Each row below holds a small network's activations on one input, seen along a few directions.
In each table, some parts of the input vary, and every possible input appears once, in random order.
A made-up example of a description, with smaller parts first: one of 8 places around a ring, together with either a single point or one of 11 places around a ring or (one of 2 separate values, together with one of 6 places along a line).
Shared parts are said once, and a part with two or three values counts as separate values.
In the rows, 128 means zero.

Other details of the inputs shift rows strongly along three fixed directions, in all tables alike. That doesn't count.

Rows:
r1: [120  94 139 134 135 113  85 103 104 106 160 144 133]
r2: [139 197 117 119 215 161 167 167  82 103 118 165 102]
r3: [ 48 102  97 142  49 135 158 127 156 134  81  95 121]
r4: [130 211 147 110 224 157 150 166  62 138 103 157 101]
r5: [ 77 103  77 125  49 131 169 111 179 134  73 131 121]
r6: [146 213 137 153 138 190 224 200 171 196  76 131  46]
r7: [ 79  96 115 134  44 131 154 140 167 149  94  91 106]
r8: [126 113 142 111 144 104 108  87 128 101 168 124 158]
r9: [152  92 155 127 143 109  91 112 145 113 153 117 158]
r10: [ 18 100  48 152  72  89 176  97 134 131  75 131 132]
r11: [168  89 134 109 123 150 102 109 130 114 155 147 159]
r12: [148  94 163 127 137 108  95 110 141 114 158 125 157]
r13: [176 125 150 161  34 139 155 174 193 189 122  82  91]
r14: [167  83 129 108 121 140 106 125 128  98 166 137 145]
r15: [126 225 130 113 237 131 148 146  97 128 134 142  99]
r16: [ 41 207  78 121 244  97 160 139  29  91  96 193 112]
r17: [212  86 168 147 131 139 100 120 126 158 181 116 121]
r18: [145 122 118 134 120 126  95 113  99 101 146 133 174]
r19: [101  95  78  92 136 113 109  94  96  61 128 164 163]
r20: [155 128 135 151  33 132 151 149 188 189  99  97 106]
r21: [129 113 165 154  63 123 167 132 215 181 114  87 100]
r22: [156 120 119 116 119 106  93 122  98 103 144 135 155]
r23: [149 115 151 109 142 115 101  95 142 122 184 114 149]
r24: [ 32 131  48 155  48 104 164 111 136  97  66 117 146]
r25: [203  92 181 150 127 144  86 117 131 145 180 119 108]
r26: [219 116 172 133 108 143  87 136 129 153 169 120 152]
r27: [ 48 104  77  88 144  96  98  88  59  56 109 152 169]
r28: [ 88 221 114 153 167 135 199 179 167 177  58 120  60]
r29: [203 107 188 128 142 139  78 137 166 162 187 109 132]
r30: [191 205 194 126 214 184 144 196  90 174 136 132  81]
r31: [ 72  97  96  91 136 108  91  85  74  76 115 147 175]
r32: [130 101 131 122 156 106  87 105 132 102 146 124 162]
Each input here is: either one of 5 places around a ring or one of 9 places around a ring or (one of 3 separate values, together with one of 6 places around a ring).
List by row number the other inputs of the same sort as r25. -> r1, r10, r16, r17
Which other rows does r5 become when the place on the ring of 6 takes its other values? List them by row number. -> r2, r6, r11, r14, r19

Rows:
r33: [  5  82  28 141  45 102 150  78 119  76  69 140 157]
r34: [132 186 108 138 146 140 167 159 105 139  92 149 101]
r35: [ 98  87  98  95 141 121  73  91  56  56 139 152 193]
r36: [151  99 149 153  82 112 113 118 169 162 144 102 130]
r37: [117 158 151 127 168 126 123 141 104 138 124 123 118]
r38: [ 89 101 127 133  52 146 163 130 211 167  92  92 107]
r39: [181 105 162 138  55 148 141 143 228 178 141  84 115]
r40: [100 184 100 127 172 128 174 135 130 122  92 153 107]
r41: [151 125 141 121 172 141 124 123 124 117 156 143 125]
r42: [163 172 128 126 141 142 139 159 108 127 121 135 124]
r43: [144 132 149 141 166 119 111 125 104 130 156 131 123]
r44: [177  59 162  99 133 132  76 103 139 114 191 127 157]
r45: [126 173 122 126 147 146 167 169 100 146  97 144  86]
r46: [137 176 138 135 161 111 129 140 116 129 129 123 127]
r47: [150  81 157 119 137 106  73 106 108 119 177 122 152]
The inputs of r40 and r38 match in every part but one. If r36 is changed in the same way as r40 into r38, which row does it become? -> r37
Describe the family of inputs behind these rows. -> one of 3 separate values, together with one of 5 places along a line
Start at r35 and move only the place on the line of 5, one step at a time. The first step leads to r45. Which rows follow, in order? -> r33, r34, r42

Rows:
r48: [ 50  79  98 113 107  95 104  86 123  94 102 132 150]
r49: [201  53 161 126  85 150  64  98 117 122 188 120 167]
r50: [120 182 145 124 224 143 127 148  78 136 120 147 104]
r51: [128 122 115 144  79 146 136 131 131 133 112 111 121]
r52: [150 221 129 120 186 151 175 178  77 145  95 154  71]
r53: [167 218 141 139 193 165 163 192  81 142 110 137  81]
r54: [122 128 123 109  94 142 144 119 176 123 122 125 119]
r55: [161  65 174 128 107 142  76 113 143 154 182  97 144]
r56: [227  94 196 125 111 176  97 160 191 178 182  92 137]
r57: [243 161 197 106 214 127  70 151  82 147 205 136 140]
r58: [ 91 131  97 147  79 143 162 123 131 138  86 136 115]
r59: [174 211 139 119 197 149 155 201  79 137 115 144  83]
r60: [ 94 163 130 118 227 126 111 124  61  92 116 159 129]
r61: [189 112 162 117 220 121  74 104  74  73 215 150 166]
r62: [ 90 111  94 147  90 137 158 133 133 130  95 143 131]
r63: [110 134 161 147 106 146 160 152 160 167 116  96  90]
r64: [179  46 150 116 105 108  76  90 148 118 211 113 163]
r65: [ 71  95  73 122  81 111 144 111 121 107  94 154 146]
r66: [110 173 101 128 227 117 130 113  70  92 143 164 132]
r67: [150 145 129 133  84 145 156 160 142 162 105 111  89]
r68: [196  74 165  98 101 142  98 105 171 128 165 113 156]
r69: [189  86 152 140  82 152  93 147 140 136 161 100 141]
r70: [ 96 124  96 142  77 139 145 116 122 122  96 124 125]
r71: [123 150 119 138  78 146 183 156 151 176  83 131  79]
r72: [234  95 191 140 114 142 108 148 192 200 183 104  94]
r73: [ 70 111  86 117  97 133 128  81 151  76 114 135 158]
r74: [ 65  88  86 144 110  95 124  76 138  74 119 135 157]
r75: [132 146 136 161 115 139 176 145 174 172 131 107  86]
r76: [ 72  94  80  98 101 113 119 103 147  93 111 129 175]
r77: [112 190 108 126 220 109 155 138  97 110 104 168  95]
r78: [100 120 133 121 112 125 137 133 142 161 119 111 105]
r79: [176  68 163 132  92 114  60  93 134 123 200  99 189]
r80: [177  43 132 106  80 119  54 101 110  90 182 115 182]
r81: [127 150 105 103 201 123 128 141  51  89 128 188 143]
r82: [115 147 149 137 110 140 163 163 171 201  92 105  66]
r83: [ 98 106  97 101 113 118 141 106 149 110  97 125 163]
r84: [190  68 159 135  87 155  94 120 134 145 169 129 147]
r85: [ 91 153  93 105 216  89 129 100  63  53 142 170 147]
r86: [ 68 106  82 120 106 125 147  95 148 100  83 122 172]
r87: [140 141 144 148 114 122 171 151 183 162 114 118  76]
r88: [122 181 113 109 210  96 104 121  64 101 125 162 149]
r89: [135 173 153 151  94 117 170 166 178 179  90 105  84]
r90: [133 156 135 118 103 156 159 164 189 161 117 117  91]
r91: [124 106 117 146  88 145 144 137 139 144 114 138 127]
r92: [128 206 162 130 216 154 163 173  89 156 126 131  79]
r93: [179  97 185  86 214 116  49 115  63  81 196 148 162]
r94: [133 155 127 149 110 129 183 154 184 191 113 112  66]
r95: [ 78  89  65 117  82 102 113 117 110  74 107 130 166]
r96: [156 224 150 141 208 136 145 165  91 158 127 137 103]
r97: [108 204 125 133 201 111 142 136  72  97 119 146 136]
r98: [ 91 138 104 129 101 144 172 110 169 123  81 120 128]
r99: [ 61 126  85 126  85  83 136  98 129 111 108 119 156]
r100: [240  98 196 131  87 167 123 168 164 202 166 118  95]
r101: [133 157 153 163  97 125 151 149 169 163 104 103 107]
r102: [112 143 153 131 103 138 171 161 164 188 113  97  75]
r103: [ 69 116  86 144  98  95 108  86 128 110 104 125 169]
r104: [193 108 158 121 226 121  58 101  79  80 198 160 163]
r105: [ 93  98  93 147 117 111 121  89 146 117 126 130 141]
r106: [134 158 149 142  91 113 160 153 166 167 114 101 103]
r107: [ 92 146 146 134 100 131 181 159 164 172  95 101  74]
r108: [ 75 106  74 119  76 115 137  96 108 101  93 142 141]
r109: [ 78 184  89 102 209 139 126 121  81  62 122 170 150]
r110: [ 71 114  94 146  98  93 108  88 132 100  98 127 166]
r111: [ 77 104  71 140  83 121 126 126 118  87 100 122 156]
r112: [166  51 187 126 114 133  62 107 137 120 183 105 157]
r113: [ 70 105  88 126  95  76 102  84 128  92 101 133 169]
The inputs of r83 and r86 match in every part but one. If r78 is changed in the same way as r83 into r86, which row does it become? -> r55
The inputs of r54 and r73 match in every part but one. If r72 is changed in the same way as r54 into r73, which row does it become? -> r105
Describe the family of inputs behind these rows. -> one of 2 separate values, together with either one of 5 places around a ring or one of 10 places along a line or (one of 3 separate values, together with one of 6 places around a ring)
Which other rows does r99 become when the choice among 2 separate values takes its other values? List them by row number. -> r79
Which other rows does r110 become when the choice among 3 separate values takes its other values? List them by row number. -> r60, r104
Start at r111 and move only the place on the line of 10, one step at a time. The first step leads to r69. Which rows follow, in order? -> r53, r51, r70, r49, r58, r84, r91, r62
